Each row below holds a small network's activations on one input, seen along a few directions.
Each table varies a few parts of the input and shows all the possible inputs, shuffled.
Descriptions start from the smaller parts, as in this example, which fits no table here: one of 2 separate values, together with either a single point or one of 9 places around a ring or (one of 4 places along a line, together with one of 8 places around a ring).
Shared parts are said once, and a part with two or three values counts as separate values.
In the rows, zero is written as 128.

Other details of the inputs shift rows strongly along two fixed directions, in all tables alike. That doesn't count.

A family of inputs:
R1: [114 139 103 127 130 143 104 183 122 121  89 134 161 134]
R2: [ 95 170  77 125 154  89 130 148  97 113 130 140 133 135]
R3: [ 86 155 116 115 165  93 149 154 120  98 120 124 113 140]
R4: [124  86 230 137 118 134 144 117 183 135 118 119  82 119]
R5: [ 82 151 119 117 166 120 152 139  63 109 130 126 120 103]
R6: [139 100 148 138 144 122 122 123 157 136 110 119 102 128]
R7: [111 162  80 130 173 105 107 131  68 119 159 123 141 123]
R8: [116 105 145 117 152 157 158 122  75 138 126 111 110  95]
R9: [112 134 138 126 137 115 149 134 137 123 100 134 113 127]
R10: [164  87 196 128  88 177  91 148 172 151 101 129 151 130]
R11: [126 146 113 129 133  96 107 120 144 113 181 117 142 141]
R12: [167  99 159 143 128 144 105 106 138 155 146 114 113 124]
R13: [148 116 103 143 167 124  89 127 102 134 183 100 120 123]
R14: [156  78 218 141  81 165 160  97 173 159 103 139 114 110]
R15: [185 148  62 139 137 116  82 116 107 163 144 134 164 166]
R16: [211 119  96 143  77 113  61  94 209 145 175 137 151 184]
R17: [205 124  84 138  74 150 102 100 146 162 147 149 152 170]
R18: [136  92 169 137 119 158 146 115 154 150  77 124  95 110]
R19: [171 105 156 141  78 148 134  90 149 147 138 145 141 128]
R20: [ 84 123 177 102 109 143 175 122 164  81 142 134  93 107]
R21: [ 56 123 191 102 136 147 150 198 133  98  95 125 126 105]
R22: [183 124 111 150 101 119  98 112 147 171 127 144 146 147]
R23: [145 143 110 133 125 110 108 111 132 125 171 124 150 136]
R24: [ 77 159 128 120 167 102 144 150 102  92 155 116 111 127]
R25: [136 156  75 129 113 121 133 119 107 130 123 146 154 147]
R26: [132 130 143 126 116 119 139 119 168 123 112 137 121 135]
R27: [ 69 145 132 123 168  92 157 154 119 100  98 127 101 120]
R28: [110 140 132 120 123 124 160 129 141 115 104 137 124 127]
R29: [164 103 172 136  95 118 117 105 219 133 117 128 122 148]
R30: [ 34 154 145 100 145 117 226 153  74  71 116 132 114  86]
R31: [138  82 169 136 135 153 139 115 156 149  86 122  83 112]
R32: [194 110 136 142  85 150 124  98 166 166 108 134 157 151]
R33: [172  97 109 139 137 160 113 105 110 176 108 118 135 124]
R34: [143 115 137 140 102 138 151 122 140 158  93 145 130 128]
R35: [118 124 142 129 144 118 143 128 135 130  94 130 115 120]
R36: [125 136 141 136 129 116 121 118 132 126 150 133 126 122]
R37: [118 126 138 125 139 127 151 128 123 137  90 129 119 119]
R38: [ 53 140 186 105 128 104 181 140 158  77 138 127  96 110]
R39: [ 84 187  57 115 145  75 133 146 101  99 148 144 142 144]
R40: [123 111 150 128 114 132  89 176 185 117  90 124 140 148]
R41: [173 151  51 138 138 125  87 107  53 146 169 124 182 141]
R42: [163 102 137 150 137 128  87 111 139 144 163 106 118 126]
R43: [156  96 196 145 100 126 108 108 196 145 147 127 110 135]
R44: [114  94 219 111  89 149 158 107 218  97 144 129  80 130]
R45: [ 88 180  59 103 134 103 138 143 106  83 150 141 126 148]
R46: [101 103 158 124 132 152 179 130 120 138  65 118 105  97]
R47: [198  97 142 139  82 177  62 140 132 168 116 127 185 138]
R48: [135 129 116 130 127 140 149 127 110 149  95 137 137 136]
R49: [ 88 130 148 106 100 145 187 136 159  92  97 141  90 122]
R50: [141 103 139 135 154 149 113 115 106 142 149 112 102 108]
R51: [111 138  75 123 174 128 128 137  70 133 122 116 122 118]
R52: [118 145 111 133 136 118 128 128  98 125 151 134 136 116]
R53: [ 81 118 155 115 115 167 161 194 138 118  49 134 139 108]
R54: [200  79 121 158 133 131  66  99 170 172 136 115 126 139]
R55: [111 135  90 122 174 134 128 136  50 126 157 106 121 105]
R56: [141 146 105 135 115 105 105 108 135 124 173 134 148 136]
R57: [168 137  79 135 135 125 106 113  90 166 118 127 168 142]
R58: [125 143  86 133 162 112 116 137  96 132 128 118 128 128]
R59: [ 51 161 134 105 134  84 175 154 147  75 112 132  97 126]
R60: [107 127 138 119 147 137 161 122  75 125 117 127 130 102]
R61: [160 150  74 125 103 132  99 106 111 121 190 136 146 155]
R62: [ 97 150  98 124 149 119  71 194 109 108 156 114 159 147]
R63: [150 156  84 132 127 117 103 109 102 125 170 129 155 138]
R64: [ 81 140 145 117 109 119 183 140 149 104  93 140 105 114]
R65: [ 87 141 117 115 169 132 151 140  58 111 138 113 111  99]
R66: [172  94 188 136  99 154 125  97 159 158 124 132 118 124]
R67: [168 115 104 136 133 149 103 101  77 157 144 109 150 112]
R68: [166 156  61 143 149 104  69 111  90 140 185 126 165 148]
R69: [109 112 172 108  91 164 187 114 142  97 127 142 106 110]
R70: [ 99 170  87 120 129 106 132 129  89 103 164 138 145 125]
R71: [129 122 152 133 122 105 127 128 175 127 117 134 111 141]
R72: [119 156  83 117 140 124  78 185 120 119 115 126 172 153]
Description of these inputs: one of 2 separate values, together with one of 4 places along a line, together with either a single point or one of 8 places along a line.
The inputs of R29 and R32 match in every part but the place on the line of 4. If R40 is changed in the same way as R29 into R32, which row does it become?
Answer: R53
The inputs of R56 and R38 match in every part but the place on the line of 4. If R58 is changed in the same way as R56 into R38, which row does it become?
Answer: R6
List by row number the other rows that have the place on the line of 4 and the choice among 2 separate values in common with R47.
Answer: R8, R14, R19, R30, R41, R60, R67, R69
Which other rows does R5 become when the choice among 2 separate values takes its other values? List them by row number.
Answer: R37
A walk changes only the place on the line of 8. It starts at R45 and steps to R39. List the rest of the walk in order.
Answer: R26, R2, R9, R35, R58, R31
Which other rows does R14 become when the place on the line of 4 takes its other values? List them by row number.
Answer: R36, R43, R52
A walk changes only the place on the line of 8. It starts at R49 and steps to R64. List the rest of the walk in order.
Answer: R28, R22, R15, R37, R18, R51

A family of inputs:
R73: [114  98 187 126 124 150 166 121 139 134  96 127 100 104]
R74: [ 75 136 136 113 156 128 157 154 104 102 114 122 108 111]
R75: [162 118 129 135 103 130 106 122 166 149 110 136 143 148]
R76: [ 80 174  71 115 163  90 125 157  80  91 162 123 134 133]
R77: [138  94 186 131 106 151 159 103 162 134 109 134 100 113]
R78: [ 97 167  68 121 167 105 115 153  78 105 154 121 139 133]
R79: [165 156  42 142 148 107  67 119  80 147 176 122 172 150]
R80: [ 61 140 159 107 129 116 184 161 153  90  86 134 104 119]
R81: [146 141 105 134 125 110 102 117 132 130 160 132 140 146]
R82: [160 136  99 138 125 120 101 109 122 139 158 130 144 141]
R83: [179 121  97 143 132 134  80 112 111 161 149 120 156 138]
R84: [128 151  77 128 155 113 101 135  85 128 154 122 149 133]
R85: [116  98 199 128 113 143 158 121 172 125 103 130  96 109]
R86: [139 131 106 132 139 132 125 118  94 138 138 124 137 126]
R87: [ 74 154 114 112 161 114 159 147  83 102 128 125 119 110]
R88: [ 70 164  96 108 150 120 153 171  81  98 116 132 137 119]
R89: [ 96 109 189 121 125 137 164 135 155 112 103 124  93 108]
R90: [111 124 157 121 115 125 161 117 154 111 131 132 102 120]
R91: [146 112 158 137 107 128 122 113 172 132 135 128 117 133]
R92: [226  74 155 156  85 159  93  70 170 186 134 128 138 139]
R93: [137 148  66 128 162 120  95 138  74 134 149 116 153 135]
R94: [ 66 146 126 110 145 124 172 165 111 101  85 134 114 116]
R95: [136  94 191 130 106 151 153 106 164 139 105 131 102 113]
R96: [186  92 167 146  94 142 101  94 178 158 132 133 126 136]
R97: [167 112 130 140 112 146 113 127 144 160  95 132 139 138]
R98: [ 60 146 140 111 151 112 163 161 122  83 123 123 100 117]
R99: [ 95 154 112 117 132 122 140 158 111 102 121 132 140 129]
R100: [156 151  82 131 112 115  84 134 133 129 154 131 171 161]
R101: [145 145  98 134 125 109 106 116 126 128 165 130 139 144]
R102: [ 98 110 182 119 117 138 182 119 154 110 109 132  89 105]
R103: [212 108 103 147  95 154  63 112 137 183 132 130 173 153]
R104: [156  91 170 137 115 151 127 109 148 155 111 123 121 117]
The inputs of R85 and R79 match in every part but one. If R99 is changed in the same way as R85 into R79, which row does it become?
Answer: R88
Describe the family of inputs behind these rows.
Answer: one of 4 places along a line, together with either one of 2 separate values or one of 6 places along a line
List by row number the other rows that have the place on the line of 4 in common with R103.
Answer: R73, R83, R86, R92, R93, R97, R104
A walk changes only the place on the line of 4. It starts at R73 and steps to R87. List the rest of the walk in order.
Answer: R96, R81
Which other rows does R94 become when the choice among 2 separate values takes its other values? List them by row number.
Answer: R88
